Each row below holds a small network's activations on one input, seen along a few directions.
In each table, some parts of the input vary, and every possible input appears once, in random order.
A made-up example of a description, with smaller parts first: one of 8 places around a ring, together with either a single point or one of 9 places along a line or (one of 2 separate values, together with one of 6 places along a line).
Shared parts are said once, and a part with two or three values counts as separate values.
(in the rows, 128 means zero)

Table:
r1: [ 92 144 113 135 101 124 131 135 182 105 133 127 105 112 132 130 134 136
 121 173]
r2: [148 102 130 127 140 122 131 115 103 114  99 137 148 153 132  95 116 130
 119  92]
r3: [133 123 116  99 132 107 130 149 152 136 121 134 135 119 133  96 108 126
 120 103]
r4: [124 113 124 176 128 133 155  95 115 118 119 103 148 145 123 120 139 143
 128 120]
r5: [184 155 131 108 147 145  73 130  99 164 151 151 107 136 145 184 114  89
 150 114]
r6: [101 141  92 154 123 122 152 135 147 127 134 108 119 116 122 118 140 136
 127 133]
r7: [102 146 147 139  79 125 137 139 161 122 128 131 159 105 127 138 131 128
 120 196]
r8: [111 135 122  77 110 113 113 144 160 115 116 158 116 121 141  99 111 117
 114 147]
r9: [109  96 137 160 178 133 167  99  63 142 139  81 118 150 103 118 154 153
 132 107]
r10: [131 136 153  85  91 120 115 159 160 115 111 165 166 106 131 120 112 118
 114 158]
r11: [139  87 147 123 181 133 139 136  62 124 121 124 113 141 108  99 145 147
 128  63]
r12: [161 159 125 153 126 160  93 100 132 153 163 118 102 132 140 218 132 113
 162 129]
What do these inputs look like to the network? -> one of 2 separate values, together with either a single point or one of 5 places along a line
Changing only the choice among 2 separate values turns r11 into r9. The same change can be made to r5. Which row results? -> r12
Which other rows does r8 become when the choice among 2 separate values takes its other values? List them by row number. -> r1

Table:
r13: [140 120 169 139  86 124 105 127 130  96  94 152 177 131 129 138  98 123
 103 144]
r14: [ 69 130 107 160 111  96 172 125 171 124 131  97 137 108 126  69 134 136
  97 183]
r15: [ 85 145 133 124 131 149 145 114 174 133 167 112 106 117 113 169 162 135
 143 169]
r16: [116 112 157 125 114 100 142 148 115 109  97 144 194 112 114  62 117 111
  77 178]
r17: [103 128  90  83 120  79 139 181 155 118 103 135 128  98 126  53  99 130
  94 134]
r18: [153  67 115 116 218 144 152  74   9 126 108 101  98 190 112  96 148 159
 146  23]
r19: [120 139 133  69 133 131 101 172 154 132 148 155  75  98 130 135 132 125
 138 112]
r20: [151 124 192 100 135 149 111 124 125 120 144 154 149 106 121 145 152 118
 118 165]
r21: [147  75 125 226 207 164 186 100  36 107 129  85 103 176 103 115 198 182
 154  33]
r22: [191 141 169 127 118 143  91 114 101 168 139 140 173 131 141 182 110  95
 143 141]
r23: [167 164 100 102 116 130  78 154 120 175 144 149  91 122 160 160 102  97
 162  96]
r24: [132 140  89 101 109 110 103 152 177 100 102 155 112 131 143 119  92 122
 117 111]
r25: [139 168 101 156 120 143 124  95 143 174 164  99 121 137 144 195 130 114
 162 159]
r26: [ 80 140 112 163  74 129 142 112 183 109 120 112 130 135 131 154 118 146
 136 145]
What do these inputs look like to the network? -> either one of 2 separate values or (one of 3 separate values, together with one of 4 places along a line)
Which other rows does r25 become when the place on the line of 4 takes its other values? List them by row number. -> r14, r15, r26
Which other rows belong to the same alternative as r18? List them by row number. -> r21

Table:
r27: [ 86  87  83  87 119  83 139 160 156  93  61 121 133 126 103  69 143 120
  82 137]
r28: [127  78 132 125 210  89 184 141  71 103 115 116 125 159  97  75 146 152
 116 106]
r29: [176 158 100 103 180 100 103  95  96 172 152 143  90 155 165 156  92 117
 184 114]
r30: [104  95 131  74 115 121 146 140 144  90  38 167 136 115 122  37  91 111
  63 105]
r31: [127 107 150 187 174 123 191 116 111  92 137 119 112 122 106  66 175 184
 140  85]
r32: [ 83  85 112 159 158 158 211  64 104 111 144  39 124 137 113 106 180 184
 102 145]
r33: [132 121 143  87  88 103 103 186 164 150  85 201 200  86 108  85  90  78
  94 150]
r34: [157 188 144 127 105 153  66 145 184 112 159 152 137 108 145 197 140 113
 165 200]
r35: [189  93 109  78 158 169  95  99  30 141 126 149 116 170 116 107 128 132
 127  59]
r36: [146  86  98 119 179 146 122 125  50 157 110 127  91 189 138 147 131 138
 146  75]
r37: [161 166 165  76 101 119  73 186 182 151 128 176 110 114 119 185 122  89
 177 159]
r38: [140  62 146  81 180 119 159 108  79 118 117 158 121 125 123  32 141 162
 102  59]
r39: [ 69 127 135 188 119  84 155 148 158  63  99 129 134 112 109  69 126 136
 104 138]
r40: [151 190 169  46 137 128  29 150 140 150 138 186 140 102 157 155  79 108
 122 159]
r41: [156 160 115 155 151 167  85 121 121 166 163  94 112 122 163 197 159 102
 152  82]
r42: [107 183 132 134  46 114 142 175 198 124 141 128 149  90 168  84 129 128
 110 169]
r43: [103 145 125 171  20 113 164 150 198 114 155  96 182  93 100 156 131 118
 100 204]
r44: [100 113 110 184 140 179 152  60  64 169 158  59  91 154 112 164 147 163
 161 112]
r45: [ 41 117 140 207  87  89 171 117 175  89 106  86 130 133  72 103 130 147
  94 155]
r46: [157 144 118 184 119 137 127  54 120 163 151  78 109 162 127 246 154 109
 149 138]
r47: [ 97 173 164 119  61 168 114 112 192 151 196  99 111  70 156 204 121 119
 179 201]
r48: [206 112 144 114 182 151  71 120  95 136 144 173 152 160 165 165  70  86
 158  80]
r49: [142 139  87 171 164 174 112 108  66 122 152 113 121 167 114 167 174 164
 142  69]
r50: [115 143 122  95  80  84 158 191 175 135  98 161 146 100 174 100  71 112
 102 173]
What do these inputs look like to the network? -> one of 4 places along a line, together with one of 6 places around a ring
Changing only the place on the ring of 6 turns r37 into r29. The same change can be made to r40. Which row results? -> r48
Which other rows does r44 become when the place on the ring of 6 takes its other values? List them by row number. -> r32, r43, r45, r46, r47
Start at r31 and move only the place on the ring of 6, one step at a time. The first step leads to r49. Which rows follow, in order? -> r41, r34, r42, r39

Table:
r51: [171 137 173  84 178 150  99 114  83 161 164 145  84 149 140 183 141 124
 154 104]
r52: [ 96 153  53 103  90 103 118 176 180 111 101 162  93 124 151  80  99 118
 126  97]
r53: [100  70 165 119 136 119 140 142  97  72  97 133 155  85  89  38 147 136
  71 154]
r54: [147 101 152 132 211 144 145 127  53 136 148 128 104 140 108 102 169 140
 124  63]
r55: [174  92 102 159 171 144 145 118  77 127 104 128 137 173 128 100 144 130
 155  36]
r56: [124 103 113 181 174 137 180  77  83 150 146  54 116 155 111 145 158 169
 154  94]
r57: [131 136 133 153 137 158 114  71 108 171 165  83  93 162 132 227 131 129
 180 129]
r58: [189 133 118 111 139 160  88  91 113 146 127 147 123 172 150 189 112 109
 172  61]
r59: [ 63 152  60 157  98 115 141 151 206 123 148 100  72  92 131 113 134 139
 129 154]
r60: [114  70 134 137  99  98 150 131 117  81  58 126 186 135 117  45 102 140
  96 118]
r61: [ 67 101 150 193 106 117 202 116 144  81 105 101 175 132 106  77 158 173
  96 170]
r62: [159 160 179  63 104 125  87 153 152 154 147 165 162  88 136 162 114  86
 119 211]
r63: [ 91 153  89  72 150 104 125 185 172 114 140 156  71 105 127  86 130 121
 103 148]
r64: [128 181 161 165  66 120 103 130 166 154 158 116 153  95 143 201 104 115
 118 227]
r65: [166 177 138  91  60 126  84 135 170 139 112 175 195 113 153 171  77  91
 122 155]
Changing only one part turns r51 into r58. The same change can be made to r54. Which row results? -> r55
What do these inputs look like to the network? -> one of 3 separate values, together with one of 5 places around a ring
Which other rows does r65 become when the choice among 3 separate values takes its other values? List them by row number. -> r62, r64
Which other rows does r61 become when the choice among 3 separate values takes its other values? List them by row number. -> r53, r60
